These are the activations of a small neural network, seen along a few directions. Each row is one input.
Each table varies a few parts of the input and shows all the possible inputs, shuffled.
A made-up example of a description, with smaller parts first: values(2) and (point or ring(11) or (line(4) and ring(5))).
Shared parts are said once, and a part with two or three values counts as separate values.
In the rows, 128 means zero.

Other details of the inputs shift rows strongly along two fixed directions, in all tables alike. That doesn't count.

Rows:
row 1: [103 132 210 109 124 155 128 102 130 152 109 119 229  74 142]
row 2: [ 92 131 126 123 126 178 121 131 197 146 137  65 195  86 102]
row 3: [113 136 131 107 185 113 159 153 127  89 164 120 109 178 125]
row 4: [118 135 193 145 150 166 125 106 163 140 115  92 201  81 111]
row 5: [100 151 145 131 183 146 166 136 110 115 153 140  73 139 131]
row 6: [106 183 140 155 156 160 168 190 143 155 115 175  87 172 118]
row 7: [123 160 156  94 180 136 141 159 127 136 146 123  79 132 146]
row 8: [ 45 152 171 124 109 160 120  91 108 113 106  91 224  69 151]
row 9: [174  94  96 160  66 106  37 103 141 116  95  80 173  90 112]
row 10: [166  80  30 156  81 102 119 117 119 131 140 156  48 143 114]
row 11: [207  96  86 151 104  94  89 137 111 139 130 138  48 137 120]
row 12: [105 159 172  76 157 142 151 155  97 159 138 146  87 119 175]
row 13: [200 106  74 138 103  87  77 142 110 133 128 129  52 139 130]
row 14: [141 122 130  72 158 132 179 158 168 140 173 132 112 165 115]
row 15: [180 137  54 159  59  73  81 160  99 134  70 190  67 178 138]
row 16: [ 73 166 149  96 154 144 165 135  75 131 146 148  85 129 171]
row 17: [108 117 103 114 165 149 198 145 155 126 174 137  95 162 108]
row 18: [179 104  81 133  96  52  96  99  75  97 114 163  72 156 147]
row 19: [102 122 143 102 124 154 130 123 198 132 136  72 221 109 102]
row 20: [135 149 172  75 178 109 150 153 128 123 146 132 107 152 144]
row 21: [ 98 147 167 103 159 144 189 123  77 138 146 168  98 137 152]
row 22: [109 116 107  96 162 134 192 143 153 115 176 138 111 175 113]
row 23: [195  81 115 169  70 103  59  89 146 124 103 101 184 102 106]
row 24: [126 131 119  95 160 152 173 168 166 154 171 123  82 142 111]
row 25: [174  98  51 143 101  72  85 128  91  90 128 137  62 158 131]
row 26: [ 66 184 148 188 118 187 110 150 179 145  76 109 214 108 109]
row 27: [109 181 144 117 154 120 165 188 141 133 111 170 124 197 128]
row 28: [ 57 122 106 128 125 168 129 115 182 105 136  68 213 102 100]
row 29: [175  97 121 185  66 121  48  77 127 144  81 110 153  65 119]
row 30: [146 142 178  85 180 119 160 147 129 131 152 143 107 150 137]
row 31: [185 103 117 125  76  96  95 113  63 170 104 183  51 111 167]
row 32: [221  89  94 146 106  86 102 131 114 137 130 146  61 147 119]
row 33: [176  87 140 163  43 117  66  65  98 167  70 143 177  60 142]
row 34: [165  93 137 136  37  89  53  74  96 147  69 133 194  69 156]
row 35: [ 99 146 169  84 156 125 186 124  75 126 150 169 118 146 158]
row 36: [116 143 152 126 186 137 179 130 113 114 152 147  89 149 128]
row 37: [174 102  48 164 104  87  85 126  93 105 130 139  48 147 129]
row 38: [140 123 126  90 161 146 185 160 169 151 170 130  96 153 110]
row 39: [116 142 156 107 183 120 174 128 111 102 156 148 107 161 134]
row 40: [109 137 126 141 188 147 163 156 128 110 167 123  77 152 114]
row 41: [ 92 158 136  97 178 122 153 144 107  91 149 127  92 150 145]
row 42: [ 79 146 193 100 117 157 110 116 128 142 103  95 213  65 157]
row 43: [124 156 159  76 175 122 141 162 125 122 145 122  93 140 148]
row 44: [196  83  68 172 106  86 112 114  98 110 132 155  58 157 117]
row 45: [ 81 155 161 109 155 153 176 129  75 140 147 160  81 128 157]
row 46: [188  91  47  97  76  83  96 140 131 136 133 134  69 147 127]
row 47: [ 58 145 183 121 114 146 130  84 110 116 108 102 240  82 146]
row 48: [168  75  91 196  70 103  67  70 130  97 103 107 186 109 103]
row 49: [115 132 172 125 148 145 110 129 175 115 131  66 215 110 107]
row 50: [ 92 162 171 176 117 168 133 134 179 138  81 131 246 128  97]
row 51: [ 92 162 133 118 182 138 154 141 109 107 151 130  77 141 144]
row 52: [ 58 127 102 149 128 181 130 114 184 120 139  71 197  92  99]
row 53: [172 113  95 237  29 126  66  98 145 153  39 158 190 109  97]
row 54: [ 69 115 120 127 126 155 138 105 185 106 136  77 226 116  99]
Each input here is: ring(6) and (point or (values(2) and line(4))).
Changing only the ring(6) part turns row 38 into row 14. The same change can be made to row 36. Which row results?
> row 39
Changing only the ring(6) part turns row 17 into row 54. The same change can be made to row 53. Which row results?
> row 27
Which other rows agree with row 2 in the ring(6) part? List them by row number.
> row 7, row 12, row 13, row 16, row 26, row 37, row 51, row 52
Which other rows does row 31 become when the ring(6) part takes its other values? List them by row number.
> row 1, row 12, row 33, row 34, row 42
Which other rows does row 48 become when the line(4) part takes its other values? List them by row number.
> row 22, row 35, row 39
A walk changes only the ring(6) part. It starts at row 30 and steps to row 4. List the rest of the walk in order.
> row 29, row 7, row 43, row 20

Rows:
row 55: [ 94 126 145 139 185 166 159 113 175 108 152  93 160 108  98]
row 56: [164 121 134 159  85 123  73 121 187 138  87 107 215 113 104]
row 57: [193  99 122 138  59  93  90  85 100 172  93 178 117 113 145]
row 58: [116 123 102 138  50 146  85  98 193 161  66 121 207  74 116]
row 59: [ 75 157 189 128 165 150 125 157 128 127 114 116 194 121 150]
row 60: [136 126 137  86 146 127 142 129  85 140 167 122  70 114 154]
row 61: [156 142 119 119 158 120 116 178 141 133 156 115  77 161 124]
row 62: [114 141 120  79 137  99 154 119  84  88 151 137 101 157 152]
row 63: [154 117 151  40 140  89 150 128 113 129 143 135 107 145 157]
row 64: [128  95  41 155  48 105  83 123 119 142  86 161 105 118 143]
row 65: [ 85 176 145 149 162 152 140 152 164 108 127 105 186 162 106]
row 66: [112 173 208  97 159 143 128 146 160 148 107 121 198 119 139]
row 67: [191 121 108 142  82  87  47 121  90 139 101 125  94 110 155]
row 68: [142 152 149 111 140 138 136 163  85 146 133 137  66 126 141]
row 69: [ 61 171 176 140 143 164 160 105 120 130 130 130 176 121 136]
row 70: [173  88  98 155  90  89  89  62  88 115 107 151  92  91 142]
row 71: [103 136 150 139 158 187 142 137 165 149 164  78 154 106 110]
row 72: [133 124 117 140 140 136 157 187 114 129 133 155  92 170 117]
row 73: [ 78 149 130 136 151 163 170 119 154 109 153 102 183 138 103]
row 74: [ 79 112 141 131 158 169 161 140 154 122 158 100 188 120 113]
row 75: [ 56 163 125 108 144 192 136 149 179 148 133  81 154  85 122]
row 76: [163 141  98 162  74  74  75 110  82 117  81 160 119 147 150]
row 77: [102 146  88 116 153 128 148 140 155 127 120 152  55 136 132]
row 78: [134  84 102 158 115 121  80  74 166  85 119  74 185  90  90]
row 79: [ 83 167  78 115 120 124 160 145 131 127 123 162  79 167 135]
row 80: [ 61 161 166 121 145 159 165 100 117 112 138 116 186 111 134]
row 81: [156  80 117 124  77 109  89  87 181 123 113  78 219  98 100]
row 82: [164 123 130 109 138 126 165 148 152 160 149 161  95 163 123]
row 83: [135 151 156 135 158 121 149 139 101 124 116 162  65 133 135]
row 84: [129 137 151 130 165 124 150 110 104 132 140 165  63 130 149]
row 85: [157 133 102 174  55  92  97 106  70 127  75 168 110 134 133]
row 86: [126  93 100  92 152 104 147 154 123 101 172 125 102 166 125]
row 87: [129 156 109 146 135 128 165 164 116 118 128 153  91 185 107]
row 88: [154 138 117 129 143 144 144 180 124 139 148 122  67 149 110]
row 89: [136 138 144 106 146 140 137 134  88 156 157 137  65 122 155]
row 90: [117 104 130  69 145 101 145 138  80 101 155 135 103 142 165]
row 91: [ 62 136 186 134 152 174 151 125 116 144 134 129 182 104 146]
row 92: [ 99 149 160 162 176 174 155 144 173 115 121 103 153 121  89]
row 93: [122  86 109 195  81 154  93 100 145 139 109 112 202  97 111]
row 94: [182  82  95 104  71  77  65  87  82 116 132  98  96  93 153]
row 95: [162 115 134 171  68 145  99 121 171 145  81 117 203 101  88]
row 96: [ 99 119 145  97 161 150 132 131 172 113 179  47 165 107 103]
row 97: [149 113 105 105 150 130 149 148 129 137 182 108  71 137 121]
row 98: [ 69 150 192 138 147 172 151 156 113 137 109 127 182 109 132]
row 99: [133 120 134  83 170 100 141 111 101  85 150 131  78 130 148]
row 100: [158  72  91 144  64  91  91  91  62 129 109 160 119 104 157]
row 101: [152 124 154  70 139 107 163 126 108 156 140 163 101 137 151]
row 102: [118 107  88 153  83 120  94  81 147  87 122  83 205 118  96]
row 103: [150 142 118 141 182 110 126 159 150 109 133 138  78 169 119]
row 104: [205  73  81 134  65  86 105 101 141 149 117 144 124 127 116]
row 105: [134 128 116 132 156 114 129 186 130 123 140 149 102 182 132]
row 106: [124 145 102 141 139 130 166 136 122 127 151 156  90 181 121]
row 107: [132 136 153 182 115 120  62  85 141 114  73 107 187  78 134]
row 108: [156 152 168  97 130 120 154 160 108 159 111 178  95 147 135]
row 109: [143 123 116 145 170 132 155 129 142 127 151 147  65 152 117]
Changing only one part turns row 83 into row 85. The same change can be made to row 109. Which row results?
> row 106
Changing only one part turns row 72 into row 95. The same change can be made to row 90. Which row results?
> row 63
What do these inputs look like to the network?
> values(5) and (point or (values(2) and line(5)))
Which other rows does row 73 become when the values(5) part takes its other values? List them by row number.
> row 55, row 74, row 97, row 104
Which other rows does row 99 become when the values(2) part takes its other values? List them by row number.
> row 78

Rows:
row 110: [143 135 136  99 147 109 136 144 116 135 134 149  85 142 147]
row 111: [147 139 122 140 126 122 128 138 128 130 119 146 111 148 122]
row 112: [111 120 125 153 117 141 102 120 143 113 120  96 178 108 116]
row 113: [138 131 130 139 117 113 123 113 102 120 121 140 115 130 138]
row 114: [133 126 125 165 110 138 108 129 138 133 109 126 163 121 118]
row 115: [121 132 133 149 124 138 119 124 149 130 108 129 150 121 116]
row 116: [124 132 153 120 136 132 122 140 123 134 126 120 142 123 135]
row 117: [132 125 118 133 118 120 125 113 104 127 122 146 106 119 139]
row 118: [119 126 125 118 117 118 135 116 106 128 129 148 125 140 141]
row 119: [156 117 121 126 128 111 126 123 123 124 137 130 109 138 120]
row 120: [111 126 112 123 122 129 130 124 140 118 127 112 157 131 124]
row 121: [143 130 104 145 114 126 128 140 126 146 125 144 100 138 123]
row 122: [148 129 122 103 126 119 132 145 107 144 136 145  77 137 145]
row 123: [112 128 117 133 129 135 120 122 145 118 129 108 139 118 120]
row 124: [106 127 127 142 127 139 111 112 154 113 120 100 169 108 117]
row 125: [127 129 131 131 131 118 131 116 109 122 124 145 113 125 142]
row 126: [ 53 184 207  51 220 175 213 182 155 133 172 119 152 150 138]
row 127: [155 138 135 107 133 102 128 142 107 133 131 146  86 147 142]
row 128: [130 114 128 129 128 144 131 122 140 133 140 110 136 114 118]
row 129: [139 107 129 140 123 128 116 123 131 125 132 114 146 120 118]
row 130: [102 130 120 136 127 145 124 128 144 124 136 100 147 112 116]
row 131: [139 132 114 138 125 125 132 138 133 138 119 146 102 141 124]
row 132: [129 106 126 136 102 133 116 100 148 126 123 107 187 107 116]
row 133: [143 136 131  98 141 116 138 145 114 139 136 147  80 140 147]
row 134: [127 116 139 131 137 137 125 111 150 125 131 110 156 112 117]
row 135: [142 123 109 128 106 111 134 139 127 133 116 154 114 150 125]
row 136: [122 129 121 128 124 134 133 122 101 132 128 140 107 119 135]
row 137: [122 134 123 136 130 130 118 122 139 111 127 107 147 127 119]
row 138: [151 110 114 122 127 119 130 122 130 129 139 131 102 129 125]
row 139: [115 127 143 140 130 132 128 123 107 122 122 127 140 123 136]
Changing only one part turns row 128 into row 130. The same change can be made to row 129. Which row results?
> row 112
What do these inputs look like to the network?
> values(5) and (point or line(5))
Which other rows does row 131 become when the line(5) part takes its other values? List them by row number.
> row 111, row 114, row 115, row 121
Which other rows agree with row 127 in the values(5) part? List them by row number.
> row 110, row 116, row 122, row 126, row 133
